Each row below holds a small network's activations on one input, seen along a few directions.
In each table, some parts of the input vary, and every possible input appears once, in random order.
A made-up example of a description, with smaller parts first: one of 3 separate values, together with either a single point or one of 9 places along a line or (one of 6 places along a line, together with one of 8 places around a ring).
Shared parts are said once, and a part with two or three values counts as separate values.

Other details of the inputs shift rows strongly along three fixed directions, in all tables alike. That doesn't count.

Rows:
row 1: [ -1  -7 -24  -4  19   4  -8  20  14   2  -9  18]
row 2: [ -1 -36   9  30  10  -2  -3  -2 -17  -7  -8  11]
row 3: [  2  17 -19 -27  11  26 -16  13  19  -1   7  12]
row 4: [  8  26 -13 -10  -6  12   6   0   2  13  15  -3]
row 5: [ 10   1  25  11 -28  -8  13 -16  -4  10   8 -10]
row 6: [  4  13  19  -7 -22  -3  23  -7  16   5  -3  -8]
row 7: [-13 -40   6  21  24  -9  -4  11  -8 -12 -16  14]
row 8: [ 14  10 -32 -27  12  20  -8  31  12  10  12  16]
row 9: [  0  20 -28 -22  12  19  -7  15  15   6   2   7]
row 10: [  4  30 -19 -10  -9   5   4   3 -10   9  23 -15]
row 11: [  4  22 -28 -20   7  23 -12  15  25  -1  -4  17]
row 12: [  0   3  18   6 -22 -17  12 -10  -4  -2   7 -17]
row 13: [  4  21  -9 -15  -7  12   4   5 -17   3  26 -19]
row 14: [ 14  16 -23 -25   7  28 -17  15   5   2  22  12]
row 15: [  8  15 -21 -29  13  27 -15  16  14  -1  16  13]
row 16: [  1  -4  32   2 -25  -7  12 -24  -7   7   7 -13]
row 17: [ -2  12  19 -17 -27  -7  11 -10   6  -2   6 -17]
row 18: [  1   2  29  15 -25  -1  15 -18  -6   7  -5 -14]
row 19: [ 16  -7 -20  -8  40  -5 -10  12   2  -7 -12   2]
row 20: [ 10   2 -21   4   1  10 -17  -4 -17  12  24   9]
row 21: [-10  -5 -22   1  16  -2 -12  18   1  -5 -11   4]
row 22: [ -9  20  14  -7 -16  -9  20  -7  10  11  -8 -18]
row 23: [ -5  -1  15   4 -17 -19  22  -2   1  -3  -6 -16]
row 24: [  1  14  17  -7 -28  -8  14 -19  12  12   1  -8]
row 25: [ -3  14  15  -6 -21  -5  18  -5   6  20  -8 -19]
row 26: [-10 -28   8  22  15   0  -5  -2  -2 -10 -17   9]
row 27: [ -1 -31   2  26  15  -7   0   0  -9  -6  -7  13]
row 28: [  6   5  20  16 -28 -11  11 -19  -4  13   5 -11]
row 29: [ 25  17   1 -21 -10   6  -5 -13 -34   6  23 -16]
row 30: [ 10  22 -17 -14  -8   9   5   9   7  15   9   0]
row 31: [ 16  19 -30 -18   6  25  -8  15   1   6  22  12]
row 32: [ -4  -7   6   4  -1  -8   0  -1  34 -12 -24  19]
row 33: [  3  10 -26 -34  16  26 -15  34  33  -1 -12  21]
row 34: [  7  21 -24 -16   3  20 -17   9  12   6  10  10]
row 35: [ -1   3 -14   2  11  11 -16   0   3   1   6   9]
row 36: [ 12 -23  -6  22  34 -10  -9 -13 -14 -16 -13   2]
row 37: [ -7  16  15  -9 -21  -5  18  -3  -1   3  -2 -28]
row 38: [  0  22  -7 -17 -13  10  -6  -8 -20  10  31 -21]
row 39: [ 11  20 -19 -16  -7  10   2  16   2  23  14  -1]
row 40: [ 11  24 -15 -16 -16   5  -1  -9 -35  20  50 -24]
row 41: [ -1 -17  -7  42  14  -7 -13 -18 -54  10  32  -4]
row 42: [ -8 -37  -2  27  24 -14  -4   7 -20  -3  -3  13]
row 43: [-16  -2   2   4   1 -10   0   5  33 -24 -36  11]
row 44: [-14 -30   8  32  19  -6  -5  -5 -24  -6  -5   2]
row 45: [  7  11  25  -5 -28   3  20  -8   7   6   0 -12]
row 46: [  1 -20  -4  32   6  -5  -6  -5  -3  -7 -10  18]
row 47: [  1   9  23 -13 -20   1  24  -3  10   8  -3 -16]
row 48: [  0  16  14  -7 -25 -10  22  -3   9  -2   0 -18]
row 49: [  1  17  13  -4 -25  -3  17  -7  12  13 -10 -13]
row 50: [ 13  -4 -20  -1   5  13 -17   0 -15   7  26  13]
row 51: [-11 -31   0  33  17 -20  -2   0 -18   1  -9   8]
row 52: [-15  -1   6  -5  -1  -8  -5  -6  28 -10 -20  14]
row 53: [ -3  20 -19 -25  13  21 -16  13  10  -1  13   7]
row 54: [ 22   1 -22  -1  31   3 -17  -9 -23  -2  18  -8]
row 55: [-15  -5   8 -14   3  -1  -7   1  36 -17 -24  18]
row 56: [  7 -10   6  -5  22 -19   6  -1  32 -22 -43   4]
row 57: [  3  13 -28 -23  10  17 -12  25  22   7  -6  14]
row 58: [ -6 -20  -2  32  11  -1 -18 -10 -44  -4  20  -9]
row 59: [ -7   4  17   9 -14 -20  23 -10   2   8  -9 -12]
row 60: [ -6  -7   7  -3   3  -9   1   4  28 -15 -14  16]
row 61: [ -5 -17   5 -10   8  -7   7  21  46 -13 -36  24]
row 62: [  2 -26   2  20   7  -5 -11 -13 -17  -1   9  13]
row 63: [-20 -14  11 -13  13  -7   2  21  51 -20 -50  20]
row 64: [-15 -18   8 -12   5 -12   6  25  39 -26 -40  11]
row 65: [ -4  10  17  14 -18 -14  20 -17  -7   9   2 -14]
row 66: [ -8  -5  30   4 -14 -13  25  -8  -3   2  -6 -16]
row 67: [  0  -3  32  10 -21  -3  21 -17  -5   3  -1 -15]
row 68: [ -5  -1  28  -5 -20 -11  11 -18   2   1   3  -9]
row 69: [ -5  -2  23   6 -14 -19  26  -8  -2   6  -3 -13]
row 70: [  6 -26  -1  10  32  -6 -11  12  -6 -30 -35  26]
row 71: [ -2 -10  29   1 -16  -6  21  -2   3   8 -10 -13]
row 72: [  9  -7  13 -11   8  -8  -3   5  25 -32 -39  19]
row 73: [ -6   6 -19   6  16   9 -11   3  -8   0   6   7]
row 74: [  1   4  22   9 -30  -7   5 -24  -4  13   1 -10]
row 75: [ -2   1  17  10 -18 -14  22 -11   6   9 -12  -9]
row 76: [  1  14 -16 -28   8  23 -16   6  16   1   9  12]
row 77: [ -1  -2  29  12 -23  -4  17 -13  -6  10  -8 -16]
row 78: [ -1 -23  -3  38  17  -5  -4 -11 -45   1  22   2]
row 79: [  4  22 -33  -8   5   7  -4  11 -23  13  29 -11]
row 80: [ 16  17  24 -21 -13  -9  20   6  -2   2 -17 -15]
row 81: [-18 -32   3  30  19 -17  -7   1  -5  -7 -24  11]
row 82: [-12 -12   5  -7   4  -8   6  16  28 -26 -28   6]
row 83: [ -4  -1 -15  -8  19  20 -13  12  20 -12 -11  20]
row 84: [-10  -8  11 -11   6  -3  -2   8  36 -22 -22  18]
row 85: [  7  16 -23 -20   6  13 -11   3 -11  10  34   4]
row 86: [ -6 -18  -3  27   8 -11 -12 -17 -29   4  16   6]
row 87: [ -5  23  -6 -20   1  16   2   6   9   2   6  -3]
row 88: [ -7 -17  -3  39   8  -9 -16 -16 -44   0  18 -10]
row 89: [  9  -1 -18   0  14  13 -14   4 -11   4  24  10]
row 90: [ -4 -20  -8  30   5 -13 -16 -16 -35   0  18   0]
row 91: [ -8  21  18  -6 -20  -8  11 -12  15   7  -4 -13]
row 92: [ -2 -23   2  14   7   5 -20  -6   0  -9  -7  19]
row 93: [  1  25 -11 -13  -4  15   2   0   9   9   5  -3]
row 94: [ 11  12 -10 -27  -2  20   2  22   6  14  12   1]
row 95: [  0 -22  -3  30  11  -2 -15  -9 -52  -4  30 -11]
row 96: [ -3  14  23 -10 -19  -2  22  -6   7   2   1 -15]
row 97: [ -2  20 -20 -10  -2   8 -15  -3 -13   8  24  -8]
row 98: [ 20  -4 -21  -7  25   1 -22 -13 -17  -4  15  -7]
row 99: [  3 -33  -2  31  12  -5  -4   0 -16  -4  -3  16]
row 100: [  9  -5  14  -4   9  -7   3   5  18 -29 -40  16]
row 101: [-17  -5   0   0   3 -13   2  10  33 -21 -38   8]
row 102: [ -2  25 -12 -16  -5  15  -1   6  -8   1  16 -16]
row 103: [-10 -33 -13  32  18 -18  -9   8 -20  -6  -9   6]
row 104: [  1  -8 -29  -5  19   2  -9  25 -10  -2   9   4]
row 105: [  6  23 -27  -5   2   8 -12   3 -23  11  36 -10]
row 106: [ -3  11  21 -14 -18   3  17   0  10  16  -7 -18]
row 107: [ -3  16  20  -7 -28  -4  10 -22   8  14   1 -13]
row 108: [ -8  12  17 -13 -21  -7  18   5   6   6  -9 -27]
row 109: [ -2 -23   6  24   8   4 -17  -5  -6  -9  -6  14]
row 110: [  6 -27   4  24   3   4 -16 -15 -34   1  19   7]
Each input here is: one of 5 places along a line, together with either one of 2 separate values or (one of 4 places along a line, together with one of 5 places around a ring).
Changing only the place on the line of 5 turns row 24 into row 32. The same change can be made to row 29. Which row results?
> row 72
Changing only the place on the line of 5 turns row 59 into row 86. The same change can be made to row 26. Which row results?
> row 76
Changing only the place on the line of 5 turns row 23 into row 12. The same change can be made to row 27. Which row results?
> row 89
Change only the choice among 2 separate values in row 98. List by row number the other rows that result.
> row 29
Change only the place on the line of 5 in row 107. List by row number the other rows that result.
> row 9, row 25, row 35, row 93
Start at row 31 and move only the place on the line of 4, one step at a time. The first step leads to row 6. Which rows follow, in order?
> row 78, row 48
Start at row 38 and move only the place on the line of 5, one step at a time. The first step leads to row 58. Which rows follow, in order?
> row 102, row 37, row 108

Rows:
row 111: [-16 -32  -6  18  22 -11 -11   8  12 -13 -26  17]
row 112: [ -5 -18   4  21  11  -3   2  -5 -32   5   8  -5]
row 113: [  0  29  11 -10 -18   2  16  -5  -9   9  15 -27]
row 114: [ -4  -7  -9  30   6  -4  -2 -13 -48  18  29 -18]
row 115: [  1   3 -15 -22   6  19 -14  14  31  -7   3  29]
row 116: [ -2  -7  -4  -7  -3  10 -11   9  30  -8  -9  29]
row 117: [  5  16 -23 -31  12  23 -24   7  32  -7  -2  21]
row 118: [ 10 -28  -1  40  14   8 -19 -29 -61  14  34  -2]
row 119: [-10  16 -18 -36  13  10  -5  24  40 -13 -16  15]
row 120: [-12 -16  46  20 -25 -30  33 -17  12   5 -30 -15]
row 121: [-11 -18   1  -2  19  -4 -10  14  23 -24 -28  15]
row 122: [ 12  18 -47 -27  24  24 -18  27  -3  -2  18   9]
row 123: [-11 -19  40  26 -35 -20  13 -23  17  -6 -18   3]
row 124: [  1 -16 -19   4  32  13 -15  17 -13  -9   2  13]
row 125: [ 19  34 -13 -38  -3  13  10   7  -8  17  26 -16]
row 126: [  4  39  -8 -22 -20  11  16   2 -13  25  26 -29]
row 127: [ -1  14  19  -9 -32   1   5 -15   4  13  18 -11]
row 128: [ 17  40  11 -35 -31   4  25   3  -2  24  15 -32]
row 129: [ -3 -35 -21  44  36   3 -24   6 -44 -12   9  11]
row 130: [-10  -1  13   7 -15 -17  19   3  27  -1 -26  -4]
row 131: [ -4 -17   0   3  18   1  -4  19  19 -19 -29  20]
row 132: [  4   6  17  19 -21  -3   1 -35 -23  12  20 -17]
row 133: [ -2 -12   6  18   1 -13   1  -9 -21  -7  -1 -10]
row 134: [ 10  31 -33 -43  13  13  -3  27  38  -9  -6  16]
row 135: [ -1 -20   9  -3  12 -17   2  14  46 -27 -49  25]
row 136: [ -4   5 -19  10   9   6  -9  -1 -41  12  29 -12]
row 137: [  8 -14 -16  31  14  13 -25 -17 -42   6  26   7]
row 138: [  3 -45  -9  31  37  -3 -17   3 -32 -15   0  15]
row 139: [ -8 -31   1   8  26 -19 -12   7  26 -31 -37  27]
row 140: [  7  42 -15 -39  -8  19   8  19   8  20  15 -12]
row 141: [-16  -8  59  17 -53 -30  28 -33  29  -7 -25  -8]
row 142: [  6  22   7 -12 -16 -12  16  -9  -1   6   8 -20]
row 143: [ -6   1  40  10 -34 -25  35 -11  13  15 -22 -21]
row 144: [ 10   2  10   8  -9   6  -2 -16  -8  11   7   1]
row 145: [  9  25 -16 -32   0  12  -3  10  -7   7  19 -14]
Changing only one part turns row 135 into row 142. The same change can be made to row 140. Which row results?
> row 136
Describe the family of inputs behind these rows.
> one of 5 places around a ring, together with either one of 2 separate values or one of 5 places along a line
Change only the place on the ring of 5 in row 115. List by row number the other rows that result.
> row 116, row 123, row 127, row 141
Change only the place on the line of 5 in row 125. List by row number the other rows that result.
> row 112, row 120, row 124, row 138
Change only the choice among 2 separate values in row 123. List by row number the other rows that result.
> row 137
Change only the choice among 2 separate values in row 115. List by row number the other rows that result.
> row 118
